A small network was shown many inputs. Here are its activations along a few directions, one row for each input.
In each table, some parts of the input vary, and every possible input appears once, in random order.
A made-up example of a description, with smaller parts first: one of 3 separate values, together with either a single point or one of 11 places around a ring or (one of 5 places around a ring, together with one of 6 places along a line).
Shared parts are said once, and a part with two or three values counts as separate values.

Other details of the inputs shift rows strongly along two fixed directions, in all tables alike. That doesn't count.

A family of inputs:
R1: [  0  34  47  -5   0 -10 -11  13  -3 -18   8  14]
R2: [ 15 -58 -44   1  41  -7   8  -6 -14 -11  50  38]
R3: [ -7  21   0 -10 -10  15  11 -21   0   4 -34 -30]
R4: [-15  15   9  19 -20  17   7  -4   2  22 -24 -27]
R5: [-22  14  15  16  -5  14   5 -30   6   1 -32  -8]
R6: [ 17  29  31  -6  -4  -4 -11  32 -27   1  15   4]
R7: [  5 -39 -36 -20   6 -27  -6   0  12  -9  22  26]
R8: [ -3  13  52   9  -3  12   1  13  -2 -29   4   6]
R9: [ -8 -57 -80 -16  14 -13   6 -19  34   9  22  23]
R10: [  9  22  44   8  -8   7 -13  34   1 -14   0  -3]
R11: [ 18  22  37 -21  -6  -2  -4  12 -31 -20 -13 -11]
R12: [ 16  16  31   0  10  10 -10  26 -31 -17  -8   8]
R13: [-38  33 -20  12 -11 -12  -1 -58  26  37 -50 -12]
R14: [ 20 -61 -42   6  25  -9  10  19   4   3  63  24]
R15: [-37   8 -14  29 -27   8  12 -33  46  41 -41 -33]
R16: [  2   0   0 -11 -19 -13  -5   2  17   6  -4 -14]
R17: [  3  23  44   1   9  10 -15  10 -17 -27 -13  11]
R18: [ 15   7  37   3   8  18   4  19 -33 -16   0   5]
R19: [ 10  21  42 -20  -5  -3 -10  -1 -19 -33 -10  -1]
R20: [-30  15 -24   4 -32   7  12 -37  51  31 -39 -45]
R21: [-16  21   7 -11  -8  14   4 -34  12  -8 -31 -20]
R22: [ 39 -18 -11 -19  32 -16 -10  36 -43 -10  43  50]
R23: [ -9 -35 -77  13   2  -9  -5  -3  15  41  -5   9]
R24: [ -2   0  -2  14  10   9  19 -15 -14   5  -3 -16]
R25: [ -3  -1  -2  18  -2  10  14  -2  -6  13   9 -25]
R26: [-13 -54 -77   7  19 -21  -7  -9  31  18  12  39]
R27: [ 16  27  39  -3  -5  -8 -12  30  -5  -5  19   9]
R28: [ 41 -35 -13 -30   8 -15 -13  47 -34 -17  48  25]
R29: [ 16  23  32 -16 -15  20   1  25 -17 -18   5 -23]
R30: [-39  -5 -23  26  -3  -3  20 -47  38  20 -15 -23]
Each input here is: one of 5 places around a ring, together with either one of 2 separate values or one of 4 places along a line.
Question: Changing only the place on the ring of 5 turns R8 into R15. The same change can be made to R7. Which row results?
Answer: R16
Question: Start at R6 and move only the place on the line of 4, one step at a time. The first step leads to R23. Which rows follow, in order?
Answer: R4, R25
Question: Change only the choice among 2 separate values in R20. List by row number the other rows that result.
Answer: R16
Question: Change only the place on the ring of 5 in R9. List by row number the other rows that result.
Answer: R3, R20, R21, R29

A family of inputs:
R31: [-37   0 -37 -19  -6 -10  -6 -56  20   7 -46 -17]
R32: [ 18 -65 -13 -13  37  12   6  21 -25 -45  65  22]
R33: [  8   0  92  15   5  22   7  22 -24 -64  35  23]
R34: [ 43 -42 -21 -31  38 -10  -8  31 -64  -3  20  59]
R35: [-17   0 -44  26 -16   1  21 -19  17  66   7 -31]
R36: [ -6  63  58 -14 -54   6 -29  31  21  -3 -55 -36]
R37: [-13  11 -56  -4 -31 -10 -19   4  21  65 -35  -4]
R38: [ -7  -4 -51 -24 -11 -46   1 -31  23  37   3  -2]
R39: [  4  34  41  25 -32  32   0  46  -4  19  -1 -33]
R40: [-12 -18 -48  39   7  11  14 -32 -12  38 -30 -43]
R41: [-29  53  55  28 -62  33   2  12  46  16 -55 -77]
R42: [ 16  52  39 -29  -2  13   1   9 -39 -38 -28  -8]
R43: [ 30  21  60  -5  15  40  22  40 -49 -56  24 -12]
R44: [ 31   6  78   8  17  36  17  41 -67 -27  13  -1]
R45: [-27 -37 -34  42  11  -2  16 -41  40  10   2  14]
R46: [ 39 -37 -21 -49  40   0 -15   9 -15 -38  45  65]
R47: [ -8  38  29 -20 -41 -24 -13  -3  35  -5 -36 -33]
R48: [ 29   7  80  -7 -13   6   2  58  -1 -50  45 -21]
R49: [-22 -18 -44   8   9 -29 -10 -45  33  11 -22  38]
R50: [-16 -33 -45   7  15  27  23 -48  38  11   5  -2]
R51: [ 27 -12 -49 -26   8 -31 -14  22 -24  33  40  34]
R52: [  7 -34 -33   3   2 -20  22  -3  14  18  53  -8]
R53: [-27 -36 -47  -5   1 -27  -7 -46  23   9 -15  47]
R54: [ 12 -42  -9  24  60  -7  -4  34  -1 -31  73  57]
R55: [-27  15 -21   8  28 -29 -18 -20  26   4 -14  33]
R56: [-15  78  39  13 -26   6 -12 -35 -29  15 -93 -63]
Question: What do these inputs look like to the network?
Answer: one of 2 separate values, together with either one of 5 places around a ring or one of 8 places along a line
Question: Changing only the choice among 2 separate values turns R40 into R56. The same change can be made to R44. Which row results?
Answer: R34
Question: Start at R35 and move only the place on the ring of 5, one step at a time. The first step leads to R52. Which rows follow, in order?
Answer: R48, R41, R39

A family of inputs:
R57: [ 24  62  65 -24 -31  15  -5  41 -29 -11 -23 -41]
R58: [ 26  52  69 -45 -15 -17 -20  34 -19 -43  20   3]
R59: [ 41  35  60 -27 -24   2  -9  55 -56 -17  12 -26]
R60: [-44  51  31  26 -11  36  35 -81   9  12 -66 -68]
R61: [ 25 -10  51   0   9  38   4  41 -17 -53  37  -8]
R62: [-30  20 -10  28 -19  14  -6 -13  31  33 -41 -26]
R63: [  9   8  41  19  -1  28  -1  32  -8 -27  14  -4]
R64: [-49  59  41  30 -37  -4  -4 -46  51  24 -71 -43]
R65: [  2 -43 -69 -11   5 -41 -16  -8  30  24   9  36]
R66: [ 33   2   3 -35  -9   3 -23  45 -20 -18   9   6]
R67: [-29 -10 -29  11  21 -11  -8 -41   7   8 -36  26]
R68: [  4 -44 -80 -36  -8 -23 -12  -2  21  26   5  28]
R69: [  6 -52 -77  14  19  -8   5  17   9  45  26  19]
R70: [ 27  29  48 -26   5 -23 -21  41 -15 -35  41  28]
R71: [ 20   1  47  23  -2  16  12  39 -37 -12  36 -14]
R72: [ 48   1   4 -46  25  -5 -12  23 -64 -24  22  32]
R73: [-38  68  18  18 -48  16  -9 -24  33  35 -82 -59]
R74: [ -2  53  93   7 -20  19 -12  30  -5 -25 -11  -5]
R75: [-34  17  31  18 -22  10  17 -46  47  -8 -32 -46]
R76: [-34  35   7  40 -33   6  10 -22  11  55 -44 -58]
R77: [  3 -77 -73  15  14   3  28  -7   2  27  44 -12]
R78: [ -3  -9 -46   9 -17 -15   1   0  -3  52  -8 -20]
R79: [-50  44  17  30 -22  -4  15 -52  52  17 -29 -34]
R80: [ 35 -20  -6 -44   0 -31 -23  29  -7 -24  26  33]
R81: [ 34 -18   9 -31  38 -18 -26  30 -49 -49  22  67]
R82: [ 44 -20   6 -56  32 -18 -26  32 -57 -59  22  60]
R83: [ -1 -48 -86   8  41 -14   5 -30 -12  39  13  42]
R84: [ 42  17  37 -13   2   6 -10  68 -39 -14  25   6]
R85: [ 27  45  51 -15  14   7  -9  13 -55 -19  -7  10]
R86: [-27 -13 -16  25  -7 -11   7 -34  45  12 -13  -2]
R87: [-15 -51 -39  -1  35   3  14 -42   2 -25   1  22]
R88: [-10 -30 -49  29   3   9  23  -4  17  36   6 -10]
R89: [-15  -5 -35  -6 -17 -12 -10  -8  29  30 -20  10]
R90: [-21  -1 -28  26  17  11  22 -52  -3  25 -21  -3]
R91: [-11 -68 -75  13  13  -6   8 -10  34  21  30  39]
R92: [-25  23   4  11  -4 -19  -5 -19  33  15  -1   0]
R93: [  2 -76 -85  11  21   9  30  -5  19  25  36  -4]
R94: [-31  -8 -19   8  -1  -5  21 -46  47   2  10 -21]
R95: [ 22 -47   2  -5  51  -2  -5  16 -37 -55  41  69]
R96: [ -6  29  86   3 -17  37  13   7   6 -43  -2 -29]
Question: Changing only one part turns R59 into R76. The same change can be made to R57. Which row results?
Answer: R69
Question: Changing only one part turns R80 into R86. The same change can be made to R72. Which row results?
Answer: R90
Question: What do these inputs look like to the network?
Answer: one of 5 places along a line, together with either one of 2 separate values or one of 6 places along a line
Question: List by row number the other rows that have the place on the line of 5 in common with R87.
Answer: R60, R61, R75, R77, R93, R94, R96
Question: Start at R94 and move only the place on the line of 5, one step at a time. The first step leads to R79. Which rows follow, in order?
Answer: R92, R70, R58
